Each row below holds a small network's activations on one input, seen along a few directions.
In each table, some parts of the input vary, and every possible input appears once, in random order.
Descriptions start from the smaller parts, as in this example, which fits no table here: one of 4 places along a line, together with either a single point or one of 9 places along a line or (one of 2 separate values, together with one of 8 places around a ring).
Shared parts are said once, and a part with two or three values counts as separate values.
In the rows, 128 means zero.

Other details of the inputs vary at random and push rows far along two fixed directions, the same in every table; ignore that.

Table:
row 1: [165 148 106 169 144 136 142  89 166 117  95 112 161 148  86]
row 2: [ 72 131 134  84 140 140 165 151 141 152  23 154 149 169  30]
row 3: [142 117 131 120  93 147 104 127 120 135 205  92  95 101 196]
row 4: [181 123 141 183 140 116 122 108 146 105 149 156 131 114 135]
row 5: [177 129 132 191 139 101 129 107 148 113 148 153 137 107 138]
row 6: [142 117 130 127 103 135  95 127 108 137 205  87  99 105 198]
row 7: [165 132 108 169 147 126 123  91 151  99 152 129 146 121 140]
row 8: [159 126 152 137 107 113  95 148 104 144 185 105  85  90 200]
row 9: [ 44 120 117  30 111 139 133 179  71 136 140 119 110 138 159]
row 10: [ 75 120 126  86 133 112 152 160 112 131  72 161 137 154  87]
row 11: [ 64 139 109  73 139 158 166 134 138 140  35 129 160 176  31]
row 12: [158 118 147 134 114 110 100 141 108 126 206 140  89  86 205]
row 13: [166 119 134 192 143 110 131  94 165 127  88 139 154 138  85]
row 14: [179 139 130 184 144 117 138 106 169 128  85 137 150 136  88]
row 15: [161 136 107 176 145 123 130  93 148 103 153 127 150 118 142]
row 16: [ 52 114 159  41  94 140 123 186  85 168 125 132  87 125 145]
row 17: [157 147 109 176 149 124 134  87 160 112  94 105 163 147  86]
row 18: [ 43 128 130  32 119 157 122 176  65 133 143 129 104 132 152]
Each input here is: one of 2 separate values, together with either one of 4 places along a line or one of 5 places around a ring.
The inputs of row 13 and row 6 match in every part but the choice among 2 separate values. If row 14 is changed in the same way as row 13 into row 6, which row does it become? -> row 1

Table:
row 19: [162 123 129 195 147 103 124  98 143 102 136 149 151 122 127]
row 20: [ 97 141 143  94 137 122 127 154 106 142  70 130 127 147  89]
row 21: [175 135 128 181 152 130 130  98 158 105 136 154 142 117 122]
row 22: [ 81 123 135  88 130 148 149 140 123 127  97 164 133 141  87]
row 23: [178 134 109 153 107 157 101  96 135 116 201  55 116 117 194]
row 24: [183 142 129 182 140 125 131 102 166 132 126 129 139 115 118]
row 25: [ 94 126 104  48  95 155 108 158  71 130 236  70  83 109 235]
row 26: [162 106 129 183 137 116 124  90 161 105 137 152 146 122 123]
row 27: [ 89 132 134  93 120 142 150 144 136 152  85 140 131 142  81]
row 28: [171 141 129 185 157 107 118  99 143  97 133 150 145 118 126]
row 29: [183 120 121 175 130 125 148 105 170 108 136 150 137 123 119]
row 30: [ 62 139  88  75 143 166 137 115 109 112 111 109 159 160  95]
row 31: [ 86 124 142 104 128 118 133 152 105 147  72 130 132 152  90]
row 32: [179 105 136 185 125 117 120  98 166 126 121 124 133 131 116]
row 33: [ 88 143 125  89 145 110 140 159 104 124  80 153 135 145 100]
row 34: [119 109 163  67  76 151 101 180  85 161 211 106  53  94 212]
row 35: [ 74 133 135 102 129 112 138 149 107 154  77 133 137 143  94]
row 36: [101 137 140  93 135 144 139 153 123 146  73 135 129 148  82]
row 37: [164 147  90 175 133 147 129  71 166 111 141  71 159 131 125]
row 38: [ 92 137 124  86 140 134 153 157 119 131  83 157 134 143  96]
row 39: [ 80 108 125  89 125 118 147 150 123 131  86 154 137 149  99]
row 40: [177 115 131 171 117  96 113 130 119 116 196 128 111  97 200]
row 41: [179 148 131 185 143 102 120 101 150 126 120 125 140 115 122]
row 42: [ 97 105 154  73  79 125  95 172  84 169 207 105  65  91 220]
The inputs of row 33 and row 20 match in every part but one. If row 40 is changed in the same way as row 33 into row 20, which row does it become? -> row 31
What is each input in this table made of? -> one of 4 places along a line, together with either a single point or one of 5 places around a ring
Which other rows agree with row 21 in the place on the line of 4? List them by row number. -> row 19, row 22, row 26, row 28, row 30
Which other rows agree with row 27 in the place on the line of 4? List them by row number. -> row 24, row 35, row 37, row 41, row 42

Table:
row 43: [145 123 148 143 135 113 121 127 144 134  88 145 127 142  97]
row 44: [112 103 145 131 111 117 127 142 114 142 124 144 122 126 132]
row 45: [162 134 147 138 127 121 111 141 130 141 155 131 100  94 168]
row 46: [129 130 130 116 126 141 114 124 131 134 111 103 127 146 117]
row 47: [133 131 112 141 140 132 116 108 113  94 157 113 135 128 145]
row 48: [150 135 131 140 132 103 114 121 137 126 142 144 124 111 147]
row 49: [100 108 135  83 105 108 119 163 106 139 156 136  97 116 179]
row 50: [104 145 156  82 112 135 129 179  95 155 140 136  89 106 153]
row 51: [ 46 120 106  92 135 138 160 129 124 137  63 129 167 170  68]
row 52: [194 115 116 175 111 125 109  93 158 110 172  96 127 120 170]
row 53: [129 111 113 132 111 123 122 114 129 120 177  98 122 119 167]
row 54: [ 49 139 137  68 120 156 121 150  89 157 110 110 122 134 121]
row 55: [112 143 125 131 139 141 126 106 139 126  96 109 146 138  90]
row 56: [140 127 127 157 139 134 128  96 152 123  88 109 153 153  72]
row 57: [110 123 138 136 146 117 126 135 103 116 124 159 141 130 125]
row 58: [ 74 134 134 111 141 116 138 138 115 144  81 161 149 138  83]
row 59: [102 138 124 135 153 104 146 114 145 123  57 163 165 147  50]
row 60: [ 69 109 126  39 103 204 127 149 118 126 179 141  99 123 141]
row 61: [168 108 133 189 128 102 133 100 161 113 106 146 144 132  99]
row 62: [165 144 114 176 163 104 147 100 173 119  75 159 167 134  72]
row 63: [164 136 108 141 139 137 113 119 117 101 184 107 120 113 181]
row 64: [169 120 100 168 129 119 128  87 169 106 147 106 147 132 143]
row 65: [152 105 128 183 127 104 132 109 149 125 145 145 140 118 140]
row 66: [111 144 142  85 112 122 129 171  92 149 164 139  96 102 168]
row 67: [ 79 114 127  72 122 116 144 171 111 148 108 145 115 134 130]
row 68: [123 131 150 136 131 117 119 130 129 133 112 142 122 117 115]
row 69: [ 84 118 129  88 133 121 156 158 127 142  43 157 141 159  64]
row 70: [ 93 109 130  83  94 137 113 147  96 138 160  95 104 126 162]
row 71: [141 141 113 122 121 128 105 112 127 125 172 103 118 113 171]
row 72: [128 112 136 123 117 110 126 139 132 129 105 145 122 136 123]
row 73: [183 117 148 215 142 111 124  94 163 128 106 146 147 130  94]
row 74: [130 122 129 123 116 115 150 151 128 134 139 142 117 121 144]
row 75: [ 59 141 117  67 123 136 125 139  96 139 119 114 128 137 116]
row 76: [148 146 123 129 131 147 117 122 136 136 143  98 119 114 150]
row 77: [ 69 150 114  58 132 154 144 167  78 121 123 121 123 146 127]
row 78: [179 114 154 184 127 108 111 111 147 127 139 131 116 116 129]
row 79: [151 103 134 155 113  99 119 125 132 123 177 131 111 104 174]
row 80: [135 137 144 138 138 125 153 141 140 140  65 152 136 150  64]
row 81: [144 132 127 124 129 144 123 128 134 141 121 100 123 137 121]
row 82: [134 144 102 180 156 128 143  72 163 117  87 129 183 147  67]
row 83: [ 89 142 135  71 114 157 139 165  99 154 110 105 112 147 111]
row 84: [ 95 133 156  76 115 125 105 168  99 149 133 135  91 110 159]
row 85: [ 63 145 131  50 121 152 116 153 100 147 103 107 115 138 126]
row 86: [ 99 128 114  79 101 142 142 159 104 139 169 101 106 125 170]
row 87: [170 127 132 148 141 114 113 137 114 108 175 143 114 102 181]
row 88: [152 126 136 136 136 110 106 135 110 103 166 144 115 111 176]
row 89: [150 149  98 146 148 130 137  97 156 122 113 117 154 134 106]
row 90: [184 118 152 154 120 117 107 139 132 144 163 125  93 103 167]
row 91: [159 129 124 201 151 136 136  74 171 123  74 119 177 158  56]
row 92: [ 95 135 116  75 127 141 106 147  83 112 165 110 108 130 177]
row 93: [167 108 123 178 109 132 115  98 139 124 176 100 130 116 165]
row 94: [196 118 140 178 108 113 132 128 143 126 168 133 108 106 165]
row 95: [127 127 157 145 124 124 112 134 119 144 140 140 115 104 145]
row 96: [183 117 101 165 122 125 127 102 157 117 182  98 129 111 175]
row 97: [ 46 138 108  89 158 146 149 130 100 116  58 140 170 174  60]
row 98: [134 144 127 136 153 121 152 140 121 106 102 162 146 138 101]
row 99: [144 136 106 150 129 140 163 112 158 120  81 119 160 160  73]
row 100: [182 152 111 164 123 132 127 104 143 121 184 103 126 106 164]
row 101: [ 96 120 144  92 126 116 109 162  75 118 165 144 103 113 170]
row 102: [137 156 124 127 127 151 137 127 134 134 127 106 127 125 124]
row 103: [177 102 145 158 130 160 138  91 178 106 169 186 119 107 128]
row 104: [124 127 102 129 140 137 155 113 160 124  57 121 168 165  59]
The inputs of row 104 and row 69 match in every part but one. If row 54 is changed in the same way as row 104 into row 69, which row does it become? -> row 95
What is each input in this table made of? -> one of 2 separate values, together with either a single point or (one of 5 places along a line, together with either a single point or one of 5 places around a ring)
Which other rows does row 59 become when the choice among 2 separate values takes its other values? List them by row number. -> row 75
Which other rows does row 53 become when the place on the line of 5 takes its other values? List them by row number. -> row 51, row 64, row 86, row 96
